These are the activations of a small neural network, seen along a few directions. Each row is one input.
Each table varies a few parts of the input and shows all the possible inputs, shuffled.
A made-up example of a description, with smaller parts first: one of 3 separate values, together with either a single point or one of 11 places along a line or (one of 6 places along a line, together with one of 8 places around a ring).
Shared parts are said once, and a part with two or three values counts as separate values.

Other details of the inputs vary at random and push rows far along two fixed directions, the same in every table; ignore that.

A family of inputs:
row 1: [  1  15 -10  -8  -4 -14   9  17 -21   3  -8]
row 2: [  6   1 -16  -5  -6  -7   1  16 -19 -23 -17]
row 3: [ 12   6 -27  14  17 -19 -14  -7  16   3   9]
row 4: [  4  15 -31   4   8 -37  -9  15 -10  -7 -17]
row 5: [ 22 -11 -14  43  13 -10 -27 -36  54  18  39]
row 6: [-18 -11  35 -21 -15  53  15 -11  -9   0  -7]
row 7: [  7   6 -11  -2 -16 -12  10  23 -21  -1 -13]
row 8: [ -5 -25  30   9  13  22  19  -9  31   5  25]
row 9: [-11  -4   9 -18 -11  12   5   8 -28 -28 -25]
row 10: [ -2 -15  17   5   2  24 -13 -31  24  -1  13]
row 11: [  3   4  -9  -2 -15 -10  11  18 -22   0 -11]
row 12: [  1   1 -23  -2  -5  -9   1  14 -15 -18 -21]
row 13: [  5  18 -16   5  -4 -30   4  16 -12   8  -2]
row 14: [-25 -13  41 -27  15  37  33   7   0 -12   0]
row 15: [  9   2 -27  11  -5 -36 -10  19 -16 -15 -14]
row 16: [-21 -12  42 -23 -16  49  11 -12  -9   1  -9]
row 17: [ -2  14 -15  -4  -4 -28   0  22 -17  10 -14]
row 18: [-12   9   1 -22  -1   5   4   8 -24 -27 -21]
row 19: [  7   6 -12   9 -15 -28   4  19 -17   5  -7]
row 20: [12  9 -5  6  3 -9 -2 -1  6 16 14]
row 21: [  3 -10  23  12  -8  22  -3 -27  21  17  27]
row 22: [  7   3 -13   4  12  -7  -9 -10   6  -6   9]
row 23: [  3  12 -30   0   7 -37 -12  19 -12  -9 -18]
row 24: [-10 -21  30  -4   1  42 -13 -30  18  -5   7]
row 25: [  0   4 -13   5 -15 -24   1  24 -19   8 -17]
row 26: [ 13   3 -34  11  -2 -30  -4  15 -13 -15  -9]
row 27: [ 13  -5   3  23  20  -4 -25 -37  37  12  34]
row 28: [ 11  15 -37   3  10 -29  -7  16  -5  -8 -11]
row 29: [ 10   6 -28  13  -6 -31  -5  14 -12 -16 -11]
row 30: [ 7 10 -9  2  1 -7  0  3  8 16  7]
row 31: [ 12   4 -19  15  14 -31 -21  -4   9   0  10]
row 32: [ 24  -8 -19  33  10  -9 -22 -24  42  11  28]
row 33: [-17 -33  50  -1  15  57  20 -24  40   7  25]
row 34: [-21   7  28 -34 -12  19  16  10 -34  -8 -22]
row 35: [-24   1  29 -48  -2  50  13   1 -32 -36 -29]
row 36: [-32  -8  30 -38   9  33  39  27 -15 -18 -22]
row 37: [-17   9  -2 -25  -1   8   6  10 -22 -23 -27]
row 38: [ -8 -18  44  -2  -8  41  -2 -27   9  12  17]
row 39: [  2  -7  30   8   7  17 -13 -33  27  25  34]
row 40: [ 15   7  -8  30   9 -18 -14 -21  37  36  34]
row 41: [ -1  14 -16  -9  -3 -14   8  18 -16   7 -10]
row 42: [  2  16 -17   0  -4 -31   1  19 -11  12 -10]
row 43: [-15  -9  31 -13 -16  40  11  -9  -4   3  -3]
row 44: [ 30  -7 -11  42   5 -12 -17 -24  50  40  44]
Description of these inputs: one of 4 places along a line, together with either a single point or (one of 2 separate values, together with one of 5 places along a line).
The inputs of row 38 and row 25 match in every part but the place on the line of 4. If row 15 is changed in the same way as row 38 into row 25, which row does it become? -> row 24
The inputs of row 41 and row 11 match in every part but the place on the line of 4. If row 42 is changed in the same way as row 41 into row 11, which row does it become? -> row 19
Which other rows does row 6 become when the choice among 2 separate values takes its other values? List them by row number. -> row 12
Which other rows does row 32 become when the place on the line of 4 takes its other values? List them by row number. -> row 2, row 28, row 35
Which other rows does row 39 become when the place on the line of 5 takes its other values? List them by row number. -> row 1, row 13, row 20, row 34
